A small network was shown many inputs. Here are its activations along a few directions, one row for each input.
In each table, some parts of the input vary, and every possible input appears once, in random order.
Descriptions start from the smaller parts, as in this example, which fits no table here: one of 2 separate values, together with either a single point or one of 11 places along a line or (one of 5 places around a ring, together with one of 6 places along a line).
Shared parts are said once, and a part with two or three values counts as separate values.
In the rows, 128 means zero.

Other details of the inputs vary at random and push rows far along two fixed directions, the same in every table; ignore that.

A family of inputs:
r1: [ 90 139 162 140 111 133 139  89 160 131 102  71 115 101]
r2: [ 76 154 177  94  89 110 166  98 181 143  90  48 139  99]
r3: [101 108 121 145 123 181  97 153 171 117 187 167  58 155]
r4: [164 126 104 147 160 121 126 120  66 122 115 148 156 121]
r5: [152 126 113 126 145  97 141 114  81 133 106 121 198 121]
r6: [ 78 161 176 114  92 116 135  82 197 141  96  49 103 115]
r7: [161 122 128 134 130  95 134 112  90 140  98 123 154 104]
r8: [176 102 104 137 139 118 107 141  95 138 145 173 125 144]
r9: [160 112 106 160 150 128 101 121  95 128 133 154 121 138]
r10: [ 86 102 116 120 121 184 125 179 167 111 200 172 104 155]
r11: [150 103  77 181 164 141  76 187 165  90 157 209  94 171]
r12: [128 150 120 109 138 137 133 137 114 120 137 131 139 145]
r13: [159 121 121 132 140  98 142 111  79 138  95 121 180 109]
r14: [167 147 113 125 151 103 135 110  69 129  98 127 161 114]
r15: [ 74  79 137 150 107 199 118 169 188 118 198 162  61 139]
r16: [173 128 128 124 132  90 138 112  82 144  97 123 154 107]
r17: [146 119 128 123 120 113 118 131 129 142 132 136 118 137]
r18: [121 167 147 108 126 103 150  95 123 133  84  79 148 105]
r19: [ 64 146 145 121 116 151 138 116 177 114 133  93 132 122]
r20: [164 133 103 139 158 117 124 124  69 120 114 152 154 118]
r21: [168 119 108 131 145 103 134 129  72 132 110 148 170 115]
r22: [177 111 111 142 137  95 112 119  86 141 113 148 152 127]
r23: [183 141 116 127 148 113 124 127  67 132 114 146 126 129]
r24: [166 122 104 152 150 119 100 120  92 127 126 157 125 134]
r25: [170 169 113 107 156  79 141 101  64 132  83 108 195 119]
r26: [105 153 132 113 130 129 139 112 136 122 122 102 150 125]
r27: [ 80 150 168 122 101 137 142  96 179 132 110  70  99 104]
r28: [125 128 135 114 120 120 145 125 125 135 118 117 144 116]
r29: [ 50 125 149 101  98 174 141 159 209 119 177 119 102 143]
r30: [183  88  96 156 149 120 102 140  78 135 143 181 136 143]
r31: [129  91  98 169 138 133  91 188 196  99 152 186 100 164]
r32: [ 68 114 159 117  90 169 135 152 203 128 167 120  66 128]
r33: [ 52 156 165 120 106 135 152  86 186 126 104  47 150 111]
r34: [163 142 121 127 144 114 125 121  89 130 115 136 122 119]
r35: [156 125 101 127 151 156 119 165  88 115 161 183 106 150]
r36: [137 149 164 103 103  88 155  97 125 153  78  69 144 105]
r37: [141 145 144 101 117 100 155 117 109 142  95  98 157 117]
r38: [ 76 167 179  82  88 103 171  94 178 144  86  35 166 114]
r39: [124  91  88 136 146 173 112 188 118 107 199 207 125 156]
r40: [132 115 117 137 129 169  98 160 141 121 178 174  65 165]
r41: [ 74 113 161 116  84 165 123 146 212 136 166 116  65 150]
r42: [126 120 121 148 135 150 115 134 123 118 144 148  99 122]
Description of these inputs: one of 2 separate values, together with either a single point or (one of 4 places along a line, together with one of 5 places along a line).
Changing only the choice among 2 separate values turns r14 into r28. The same change can be made to r20. Which row results? -> r21
A walk changes only the place on the line of 5. It starts at r1 and steps to r42. List the rest of the walk in order. -> r27, r34, r23

A family of inputs:
r43: [ 95  77 118 161 116 168 100 181 204 110 182 179  65 146]
r44: [153  84  96 159 142 160  87 151 111 127 178 197  91 160]
r45: [175 138 132 146 136  68 123  71  79 150  61  89 173 109]
r46: [169 175 127 135 152  75 134  83  87 127  48  89 162 106]
r47: [ 71 159 195  91  71 149 153  98 188 151 116  53  61 108]
r48: [171 128 103 159 168 113 127 109  58 119 102 141 162 104]
r49: [200 135  93 142 165  83 117 148  86 116  95 165 154 137]
r50: [208 104 128 123 125  79 131 128  64 161 102 147 135 113]
r51: [154 162 124  86 135  74 156 100  81 143  84  92 219 127]
r52: [202 131  84 144 170 117  96 142  54 123 135 186 132 158]
r53: [123 135 142 136 129 115 134  86 112 138 106  89 153 111]
r54: [140 123  93 126 155 173 104 158  99 115 192 188 101 166]
r55: [ 99  96 119 120 119 158 132 154 144 128 175 154 142 147]
r56: [148 126 119 128 131 110 112 150 146 127 131 144 123 156]
r57: [ 89 162 144  96 119 113 161 117 151 121  98  80 172 111]
r58: [141 123 113 132 131 123 107 160 157 118 144 160 110 154]
r59: [147 114 113 163 143 126 106 121 112 124 119 150 113 119]
r60: [169  86  83 173 157 159  83 161  91 114 175 216  94 150]
r61: [124 149 113 137 157 155 126 137 113 102 138 143 115 127]
r62: [109 129 135 128 129 113 159 118 127 122  95  97 185 100]
r63: [153  75  78 142 155 162 114 191  81 115 197 222 148 161]
r64: [153 126 119  84 127 146 154 168  72 135 164 168 130 134]
r65: [162 124 101 137 147 111 108 161 130 115 130 171 120 146]
r66: [ 39 172 171 111 103 152 148  95 206 117 117  53 101 107]
r67: [146 146 136 111 117  80 125 113 151 144  95  99 147 143]
r68: [192 109 102 161 154  77 119 131  92 126  85 149 162 117]
r69: [ 86  97 151 121  99 205 134 150 145 134 201 148  44 123]
r70: [103 152 129 122 134 152 125 121 138 115 143 119 116 130]
r71: [126 111 158 125  98 147 131 117 125 151 136 120  72 111]
r72: [110 159 131 107 135 114 162 127 128 114  97  97 180 115]
r73: [ 94 133 123 127 134 181 116 149 148 111 182 147  89 154]
r74: [ 88 144 166 151 108 113 139  76 176 130  69  54 124  90]
r75: [ 40 137 181 119  85 150 143  77 207 141 126  45 111 112]
r76: [127 157 141 116 120 110 122  93 139 140 101  90 127 136]
r77: [112 156 132  97 127 111 153 122 126 124 109 100 184 123]
r78: [ 45 112 148 124 101 165 147 144 200 116 152 110 125 117]
r79: [ 83 117 140 120 110 137 146 130 158 126 135 108 160 117]
r80: [136 103 126 148 119 108 112 135 158 132 122 135 126 131]
r81: [150  95 123 105 121 146 151 161  71 142 164 169 133 121]
r82: [ 71 133 136 139 117 181 109 148 200 105 163 138  54 142]
r83: [ 78 139 141 133 112 168 112 136 195 114 155 123  71 144]
r84: [ 65 103 128 154 125 198 114 149 177 106 188 153  69 128]
r85: [ 95 158 147  92 115 112 159 116 145 130 107  78 179 128]
r86: [176 118  95 152 164 121 113 119  54 126 133 165 155 122]
r87: [182 125 130 131 124  45 126  87 107 159  62  94 186 120]
r88: [ 92 117 164 136  90 104 129 109 207 142 104  75 124 124]
r89: [158 135 123 102 136 156 136 142  64 136 162 158  93 128]
r90: [195 153 148  93 117  59 149 106  81 164  68  98 148 110]
Changing only one part turns r75 into r44. The same change can be made to r69. Which row results? -> r71
What is each input in this table made of? -> one of 2 separate values, together with one of 4 places along a line, together with either a single point or one of 5 places along a line
Change only the choice among 2 separate values in r78. List by row number the other rows that result. -> r57
A walk changes only the place on the line of 5. It starts at r51 and steps to r85. List the rest of the walk in order. -> r77, r57, r72
Which other rows agree with r68 in the place on the line of 4 and the choice among 2 separate values? List them by row number. -> r43, r50, r80, r87, r88
Change only the place on the line of 4 in r74. List by row number the other rows that result. -> r48, r62, r68
